A small network was shown many inputs. Here are its activations along a few directions, one row for each input.
Each table varies a few parts of the input and shows all the possible inputs, shuffled.
A made-up example of a description, with smaller parts first: ring(8) and (point or ring(9) or (values(2) and line(6))).
Shared parts are said once, and a part with two or three values counts as separate values.

Other details of the inputs vary at random and push rows far along three fixed directions, the same in every table; ignore that.

Rows:
row 1: [ 24  17  35  -5 -39  38 -15  11   2 -37  46  -1]
row 2: [-34 -29 -19  -3 -36  27   9  -3  -1  34  27  19]
row 3: [-18 -22  -3   4 -40  44  22 -19  17  31  14   9]
row 4: [ 17  33   1  42   3 -39 -57 -38   3  -7  30  26]
row 5: [ 13  17  43 -12 -11  25  -9  19  -8 -10  65   7]
row 6: [-22 -17 -19 -26  20   6  42  21 -26  29 -53 -18]
row 7: [ 37  33   1  18  59 -47 -46 -17   1 -11 -52 -19]
row 8: [ -2  13  28 -23 -25   8 -14  18 -22 -25  67  20]
row 9: [-30  -9 -13 -29   5   6  48  11 -16  18 -63 -16]
row 10: [  9 -11 -38  89 -12  -8 -17 -40   2  44 -24  15]
row 11: [  5  24  49 -14 -26  26  -4   8   2 -22  55   9]
row 12: [-20 -27  -3  12 -27  33  31   3 -15  40  23  16]
row 13: [ 20  19  28 -54  18  11 -12  16   8 -38 -23 -32]
row 14: [ 14  47  29  57  -3 -39 -24 -33  -9 -11  15  28]
row 15: [-19 -35 -40 -42   9  12   1   5   5  17 -51 -22]
row 16: [-10 -52 -15  25 -15  17  50  11  28  18  40   5]
row 17: [ -8 -22 -28  92  -4 -42  26 -43  42  22 -10  21]
row 18: [ 19  10  -3 -55  15   5 -29  32  -9 -47 -16 -25]
row 19: [-37 -20 -34 -39   8  -6  29  17 -26  19 -50 -10]
row 20: [ 23  18  21 -56  39  10 -11  24  -2 -23  -9 -26]
row 21: [ 19  14 -20  19  64 -89 -19  -4  24 -42 -31  -6]
Description of these inputs: values(3) and (point or line(6)).
Changing only the values(3) part turns row 13 into row 15. The same change can be made to row 3. Which row results? -> row 4
Start at row 10 and move only the line(6) part, one step at a time. The first step leads to row 7. Which rows follow, in order? -> row 20, row 5, row 12, row 6

Rows:
row 22: [ 19  24  19 -18  21 -13 -26   3  10 -34  -7 -10]
row 23: [ -7  -3  25   7 -38  29   8   3 -18  11  73  24]
row 24: [ -7 -35 -26  28  -6  -7  22  -6  25   8  15   7]
row 25: [-25 -16 -14 -51  10  11  24  20  -4   8 -30 -15]
row 26: [ 19  33  28 -11  21 -23 -16   3  -5 -30 -14 -13]
row 27: [  4  -2  28  14 -41  45   2   3   2   8  67  16]
row 28: [ 27  26  17 -14  29  -8 -32   8   4 -29  -4 -12]
row 29: [ 29  24  11 -16  24 -15 -34   6  -4 -29  -4 -17]
row 30: [ 29  37  25  -9  29 -19 -19   4 -14 -25 -11 -14]
row 31: [-10 -29 -14  32  -3  -9  35  -2  23  14  11   6]
row 32: [-11 -11 -12   8  -5  -1   9 -12   3  18 -30  -7]
row 33: [  3  15  25  15 -11  -2 -12  -1 -15   1  46  18]
row 34: [ -1  -3 -23  37  11 -17  -6 -24  -1  32 -40  -4]
row 35: [ 13   1  -5   8   1   9 -20  -8   9   0   8   2]
row 36: [ 28  28  17 -13  27 -19 -32   7  -5 -28  -7 -18]
row 37: [ 10  16  27  15 -23  13  -3 -11   6  -7  38  16]
row 38: [-20 -31  -8 -80   0  48  37  51 -13  -1 -27 -29]
row 39: [  1 -13   7   9 -52  35  -9   7  -7  -2  72  20]
row 40: [-13  -8  14   0 -46  24  -1   2  -1   4  75  22]
row 41: [ 27  36  27  -8  30 -21 -23   6 -11 -25 -11 -16]
row 42: [-16 -12 -24  25   6 -15   0 -17  -8  37 -22  11]
row 43: [  7   6  20  14 -28   7 -16  -9   2 -10  41   7]
row 44: [-15 -36  -9 -82  -9  49  29  34   2  -7 -19 -33]
row 45: [ -8  -4 -19  28   6 -12   0 -26  15  23 -42   4]
row 46: [-10 -15 -30  30  -6  -7  -3 -14  -3  26 -23   9]
row 47: [  7   0  26  13 -42  47   7   0  -1   8  68  19]
row 48: [ -6  -9 -35  22  12 -24 -14 -21  -4  27 -28   9]
row 49: [ 18   6  19  -4  21 -19  16  17  14 -34  23  -6]
row 50: [-18  -5 -13   9  -6  -2  16  -4  -5  14 -26   5]
row 51: [ -1   2 -11   9 -11  -6 -13  -7  -1  -8   5   9]
row 52: [-13  -6 -29  26  -2 -17  -3 -18   2  15 -31   8]
row 53: [ 21  37  19 -10  29 -24 -17  11 -21 -32 -14  -6]
row 54: [-18  -8 -23  29 -11  -8   8 -16  -1  22 -23  11]
row 55: [  6  34  22 -19  27 -29 -15   7 -10 -25  -3  -3]
row 56: [ -8 -19 -24  18 -11   7  -2 -23  17  20 -16   6]
row 57: [-10 -32 -18  32  -3 -10  31  -3  25  13  11   6]
row 58: [ 28  33  22 -11  32 -11 -28   8   1 -28  -8 -12]
row 59: [-21 -35  -9 -85   5  41  28  45 -10   4 -14 -24]
row 60: [-21 -29  -3 -77  -1  48  42  50 -16   0 -26 -27]
row 61: [  3  29  16   5  10 -24 -11  -8 -11 -12  13  11]
row 62: [-14  -7 -34  17   5 -24  -8 -23   3  22 -25   9]
row 63: [-15  -3 -16   8  -4  -1  18  -7  -7  13 -29   6]
row 64: [ -8  -2 -14  29   6 -11   6 -25  12  24 -43   5]
row 65: [ 10  -9   9  16   1 -15   7   9  21 -24  43   4]
row 66: [ -8  -6 -10   7  -2   0  17 -15  -2  18 -34  -5]
Changing only one part turns row 32 into row 43. The same change can be made to row 45. Which row results? -> row 22
Changing only one part turns row 34 into row 29. The same change can be made to row 25. Which row results? -> row 62
What do these inputs look like to the network? -> line(5) and (point or (values(2) and line(4)))
Which other rows agree with row 53 in the line(5) part? List them by row number. -> row 23, row 30, row 37, row 47, row 49, row 61, row 63, row 66
Change only the values(2) part in row 33. List by row number the other rows that result. -> row 55
Start at row 53 and move only the line(5) part, one step at a time. The first step leads to row 60. Which rows follow, in order? -> row 38, row 46, row 39
Change only the line(4) part in row 44. List by row number the other rows that result. -> row 51, row 56, row 62

Rows:
row 67: [ -4 -22 -33   1  22  -6  29   5  -9  23 -53 -11]
row 68: [-12  31  28 -93  -4  49 -13  31 -61   3 -29 -19]
row 69: [ 20  28  29  13   3 -20 -31   2  -1 -20  52  13]
row 70: [  3 -23  34 -43 -31  52   4  28   0 -18  43 -18]
row 71: [  7  14  42 -32 -19  13  -6  24   2 -29  61   5]
row 72: [ -9 -14  -6  12 -29  16  27   0  -5   6  11   7]
row 73: [ 29  44  27 -20  58 -44 -14   5  -1 -35 -32 -16]
row 74: [ -9  -1 -17  25 -11 -14  -3 -23   1   4   2  15]
row 75: [  0 -24 -27 -14  19  -7  -5 -16   5  12 -58 -19]
row 76: [-18 -23  -4  26 -40  23  35 -15   5  29  21  18]
row 77: [-17 -19  -1  10 -11  19  14   3   3  21  20   4]
row 78: [-13 -10 -35 -27  25 -16  12   2  -4  -6 -64 -17]
row 79: [ 22  23  28 -51  43  -5   4  30  -7 -36  -7 -23]
row 80: [-27 -28 -14  31 -45  23  22  -5  -1  21  21  14]
row 81: [-28 -26  -5  27 -40  23  24 -10   7  28  22  16]
row 82: [ -2  -7   8 -70  37  14  16  49  -9 -23 -26 -36]
row 83: [ 15  19 -40  61  48 -74 -34 -39  -7  10 -55  10]
row 84: [ -1 -33  -6  21 -30  25  15 -19   4  29   2   2]
row 85: [ 39  44  18 -15  53 -24 -27   8   2 -44 -41  -9]
row 86: [-11 -26 -41  -5  18 -12  14  10  -6  25 -50 -10]
row 87: [ 22  46  22  64  -4 -57 -45 -32   4 -18  34  31]
row 88: [ -6  -4 -17 -17  22 -11  26   4  -2   0 -59 -16]
row 89: [-12 -26 -11 -11 -14  19  15  16  -2  19  17   1]
row 90: [ 13   7  28 -31  -8  19 -11  23  -9 -31  70   3]
row 91: [-21 -24  -7  -7 -40  24  21  10   2  11  24   9]
row 92: [ 32  48  16  72 -17 -34 -56 -34  10  -8  52  20]
row 93: [ -2 -28  -8  15 -27  11  -6 -13   7  22   4   2]
row 94: [-13 -11 -11 -17  12  -7  11   5   8  17 -25  -5]
row 95: [ 35  42  33  14  -7   0 -23  -4   3 -28  46  -4]
row 96: [-21 -22 -22  -2   1   4  16 -14   8  28 -13   5]
row 97: [-10  -7  25 -47 -20  35  19  37  -4 -29  31 -12]
row 98: [ 20  15  26 -35  -3  29 -22  19   4 -41  39   6]
row 99: [ 14  18  13 -63  49 -10 -11  25  -4 -39 -11 -23]
row 100: [  4   0 -20  18  11  -8 -17  -9  12  10 -36  10]
row 101: [ 15  21  36 -21 -20  33 -14  22   4 -31  58 -16]
row 102: [ 11  17 -24  82  30 -63 -29 -33  -6  16 -34  13]
row 103: [-24 -28 -20  24 -49  17  18  -4   0  23  23  18]
row 104: [-25 -18 -20  -5  20  -7  23  -3   9  24 -57 -11]
row 105: [-13  -4   4  37 -11  -3   2 -16   8  22  18  15]
row 106: [-18 -22   0  25 -35  23  34 -15   7  34  23  19]
row 107: [-21 -18 -27 -12  15  -7  18 -13   8  21 -42  -3]
row 108: [ -7 -19 -25   2  21  -2  28   1  -4  26 -42  -9]
row 109: [ 32  47   7 -22  42 -29 -40  -1   4 -41 -20 -26]
row 110: [ 29  42  26  81  -7 -23 -56 -30   8 -17  42  37]
row 111: [-18 -17  -8  -1 -24  14  15 -10   5  10  18  12]
What do these inputs look like to the network? -> point or (line(4) and (values(3) or line(8)))
Change only the values(3) part in row 95. List by row number the other rows that result. -> row 84, row 85
Start at row 106 and move only the line(4) part, one step at a time. The first step leads to row 104. Which rows follow, in order? -> row 71, row 107
Change only the line(8) part in row 96. List by row number the other rows that result. -> row 74, row 78, row 83, row 90, row 99, row 107, row 111
Start at row 103 and move only the line(8) part, one step at a time. The first step leads to row 91. Which rows follow, in order? -> row 87, row 71, row 94, row 69, row 89, row 86
Change only the values(3) part in row 93. List by row number the other rows that result. -> row 92, row 100
